A small network was shown many inputs. Here are its activations along a few directions, one row for each input.
In each table, some parts of the input vary, and every possible input appears once, in random order.
A made-up example of a description, with smaller parts first: one of 3 separate values, together with either a single point or one of 9 places around a ring or (one of 4 places along a line, together with one of 5 places around a ring).
Shared parts are said once, and a part with two or three values counts as separate values.

Table:
R1: [-25  14   2  14   1  31  -2 -26 -19  29  -9]
R2: [  2   2   9   2  -1  -7   1  10  13 -10   3]
R3: [  5  -8   2  -8   6 -10   3   6   7   0  11]
R4: [-18  19 -16  16 -10  49  15 -18 -38   8   1]
R5: [ -2  -5   1 -10   5 -19   3   6  10  -7   7]
R6: [  0  -4   4  -5   4  -7  -1   8  11 -20  -1]
R7: [ -1  -9  -2 -13   7 -11   1   5   7 -13   5]
R8: [ -5   2 -19   4 -11  31 -27   9 -42  21  -8]
R9: [  6  -6   0   1   0 -17   3   7  18  -5   3]
R10: [  7   0  -1  -8  -8  32  15 -29 -30  19 -31]
R11: [  2  -1   7   0   4 -10   2  10  13 -12   1]
R12: [  9  -3  -1  -1   0 -17   2   6  21   3   7]
R13: [  4  -4  -4  -2   6 -14   2   9  20  -6  -1]
R14: [  3 -11   7  -5   3 -13   5   7   6  -7   9]
R15: [  6   2  12   2  -1 -13   4  11  16  -4   7]
R16: [  1  19   2  17 -11   6 -29 -30 -29  18   0]
R17: [  5  -9  -4  -3   6 -14   3   9  15 -14  -3]
Q: What is each input in this table made of?
A: either one of 5 separate values or (one of 3 separate values, together with one of 4 places along a line)

Table:
R18: [-16 -10   7 -14   9 -17  27 -10  38 -24  -7]
R19: [  6 -26   4 -13   7 -23  15  17   8  -5  11]
R20: [  8   0   1   2  11 -33   4  11  10  -3  13]
R21: [ 17   7  -7   1 -17 -13 -41  21  12 -12  12]
R22: [  9   8  -1  13 -17 -16 -36  14  23   7  19]
R23: [ 19   4  -6   2 -10 -21 -42  11   3 -19  12]
R24: [  1 -25  10 -29  19 -11  25  11  16 -33 -10]
R25: [ -2   3   8   6   8 -14 -11  20  24   9   7]
R26: [-10   8  -8  11  -4  40   8  -7 -52   1  -9]
R27: [-14  13 -17   8  -8  49  14   0 -41   7  -8]
R28: [ -6 -13   8 -10  10 -29  -4  24  -3  -3   8]
R29: [ 11 -16  -5 -23   4  -5  31  20  29 -34 -11]
R30: [ 13  12   1  10  -5  21  -4 -36 -43  30 -20]
R31: [ -4 -11   5 -22  19 -24  27  -5  21 -27  -5]
R32: [ 14 -12  11  -1  11 -21   9   3  16 -21   8]
R33: [  7  12   2   1  -2 -30 -43  -3   5  -4  23]
R34: [  2  17  -1  11 -12  38  -4 -21 -21  39 -24]
R35: [-17  23  -5  16  -5  50  13  -9 -26  13  -6]
R36: [-21  20  -2  23  -9  40  14 -28 -31   9  -1]
R37: [ -1  13   4  13 -16  26  -3 -44 -29  34 -17]
R38: [-12  22  -4  15   6  34  12 -20 -46   6  -1]
R39: [ -5 -10   8 -23  15  -3  26  11  42 -17  -9]
R40: [ 12 -13   4  -8   8  -2  13  10  39  -8  14]
R41: [-15   1   2   9  11 -21 -17  -4  27   1  16]
R42: [ -2  10   3  14  -9 -23 -41  -6  19   0  21]
R43: [  8   0  -2   3 -10  32  -7 -22 -48  25 -28]
R44: [ -9  -4 -13 -11  -5 -29  -5  29   8   8   8]
R45: [ -5 -13  10   4   1 -23  18   1  23  -4   7]
R46: [  3 -23  -5 -11   6  -9   8  24  17 -10   2]
R47: [  7   5 -11   3 -16  35  -6 -13 -38  35 -27]
Q: What is each input in this table made of?
A: one of 5 places around a ring, together with either one of 2 separate values or one of 4 places along a line
Q: The inputs of R24 and R39 match in every part but the place on the ring of 5. If R43 is changed in the same way as R24 into R39, which row does it become?
A: R34
Q: Change only the place on the ring of 5 in R26. List by row number the other rows that result.
A: R27, R35, R36, R38
Q: A walk changes only the place on the line of 4. It starts at R18 and steps to R45. List the rest of the walk in order.
A: R41, R42
Q: Change only the choice among 2 separate values in R47. List by row number the other rows that result.
A: R27

Table:
R48: [-11   8  -2  -6   1  29  21  -2  -8  -8  -5]
R49: [ -5  17  13  12  -2  -3 -21 -12 -12  11   1]
R50: [ -7  18   2  22 -14  10 -10  -4  -7   5  15]
R51: [  3 -11 -18  -7  -7  12  -3   7 -17  14 -11]
R52: [-10 -11  -3  -8  12  20  17   4 -18   5  -3]
R53: [ -2  -6   8  -3   7  10  11 -18 -20  -3 -15]
R54: [ 13  -9  -6   1  -1   4 -12 -11 -13  12 -18]
R55: [-13  18 -13  10 -12  14 -12   7 -15  -8   3]
R56: [ -1   6 -15  -7 -15  19  -2   2  -3   8  -4]
R57: [ 10   9   6   0  -6  -4  -8 -19  -4  24 -15]
R58: [ -4  -1 -10   9   8  11 -15  19 -25   4   4]
R59: [ 23 -23   4 -16   8 -54   3  32  60 -27   9]
R60: [ -7   8   4   9   0  22  23 -17   1   5   4]
R61: [ 11 -12   9 -12  12 -59  -7  36  48 -35  28]
R62: [-15   1   9  -1   8   7   8 -29   1  13  -7]
R63: [  9 -22  14 -20  21 -50  25  23  54 -36  18]
R64: [  9  10  -2  12 -15  14   3  -7   2  16  -5]
R65: [ -1   1  -1   5  -4   0 -23 -12 -25   0   2]
Q: The inputs of R55 and R48 match in every part but one. If R49 is changed in the same way as R55 into R48, which row does it become?
A: R62
Q: What is each input in this table made of?
A: one of 3 separate values, together with either a single point or one of 5 places around a ring
Q: Which other rows agree with R51 in the choice among 3 separate values? List them by row number.
A: R54, R56, R57, R59, R64

Table:
R66: [  2   2 -19  -2 -10   7  -8  20 -12  -9   3]
R67: [  6  -4   8   1  -1   4  -9 -10  -7  21 -14]
R68: [ -2   3   4   3  -3   6  24 -21  12   7 -11]
R69: [ -4  15   7  18  -5   0 -20 -15 -10  18  11]
R70: [-12  10  -2   7   1  11 -19  11  -9  -3  14]
R71: [ -1 -10  -8 -11   0  10  -2  16 -10   2  -4]
R72: [ -6   0  -3   0   0  13  29   5   8 -10   2]
R73: [ 15 -13  15 -12  10 -59  -4  28  52 -27  14]
R74: [ -8 -10   0  -7  12   8  15   3 -10 -14  -1]
R75: [ -1  -1   5  -4  10   0  11 -26  -4   5 -13]
R76: [ 11   9  -6   6 -13   0 -16 -13  -9  11  -2]
Q: What is each input in this table made of?
A: either a single point or (one of 2 separate values, together with one of 5 places along a line)
Q: Change only the choice among 2 separate values in R70. List by row number the other rows that result.
A: R69
